Each row has a name. Each question is about the rows just above it. Places in a row count from 0.

|  25 |  70 | 118 |  98 |  86 |  80 |  52 |  37 |  83 |  43 | 113 |  71 |  81 |  77 |  62 |  93 | 106 |  47 | 100 |  64 |  82 |  69 |  83 |  38 | 145 |  80 | 119 | 107 |  40 | 109 |  42 | 101 |  61 |  34 |  97 |  43 |  72 |  41 |  46 |  68 | 100 |  65 |  65 | 130 | = ribo
|  25 |  70 | 118 |  98 |  86 |  80 |  52 |  37 |  83 |  43 | 113 |  71 |  81 |  99 |  62 |  93 | 106 |  47 | 100 |  64 |  82 |  69 | 124 |  38 |  75 |  80 | 119 | 107 |  93 | 213 |  42 | 101 |  61 |  34 |  97 |  43 |  72 |  41 |  46 |  68 | 100 |  65 |  65 | 130 | = fesi
|  25 |  70 | 118 |  98 |  86 |  80 |  52 |  37 |  55 |  43 | 113 |  71 |  81 |  77 |  62 |  93 | 106 |  47 | 100 |  64 |  82 |  69 |  83 |  38 | 145 |  80 | 119 | 107 |  40 | 109 |  42 | 101 |  61 |  86 |  97 |  43 |  72 |  79 |  46 |  68 | 100 |  65 |  65 | 130 | = birap
One entry of birap was changed: |  25 |  70 | 118 |  98 |  86 |  80 |  52 |  37 |  55 |  43 | 113 |  71 |  81 |  77 |  62 |  93 | 106 |  47 |  99 |  64 |  82 |  69 |  83 |  38 | 145 |  80 | 119 | 107 |  40 | 109 |  42 | 101 |  61 |  86 |  97 |  43 |  72 |  79 |  46 |  68 | 100 |  65 |  65 | 130 |. Where, and from what? => 18, | 100 |
What is the next entry after | 101 |  61 |  86 |  97 |  43 |  72 |? => | 79 |

| 155 | 139 | 171 |  60 | 201 | -> mun
| 103 | 179 |  41 |  45 | 196 | -> sal
| 117 | 146 |  77 | 211 | 193 | -> Buf
| 156 |  64 | 204 | 130 | 107 | -> geze
Changed geze: | 156 |  64 | 204 | 129 | 107 |. Place and old value: => 3, | 130 |
Where does | 156 |  64 | 203 | 130 | 107 | differ from geze, and what was there? => 2, | 204 |

| 159 | 119 | 180 | 146 | -> narub
| 162 | 117 | 180 | 146 | -> Fur
| 159 | 119 | 180 | 145 | -> mupu
| 185 |  89 | 123 | 178 | -> Nepu
| 100 | 221 | 138 | 103 | -> sivo
| 115 | 131 | 187 | 106 | -> lim
One entry of lim was changed: | 115 | 131 | 188 | 106 |. Where, and from what? => 2, | 187 |
Where does | 159 | 119 | 180 | 146 | differ from mupu, and what was there? => 3, | 145 |
How many entries does | 115 | 131 | 187 | have? => 3
Where does | 162 | 117 | 180 | 145 | differ from Fur, and what was there? => 3, | 146 |
Changed narub: | 159 | 120 | 180 | 146 |. Place and old value: => 1, | 119 |
How many entries does | 185 |  89 | 123 | have? => 3
How many entries does | 162 | 117 | 180 | have? => 3

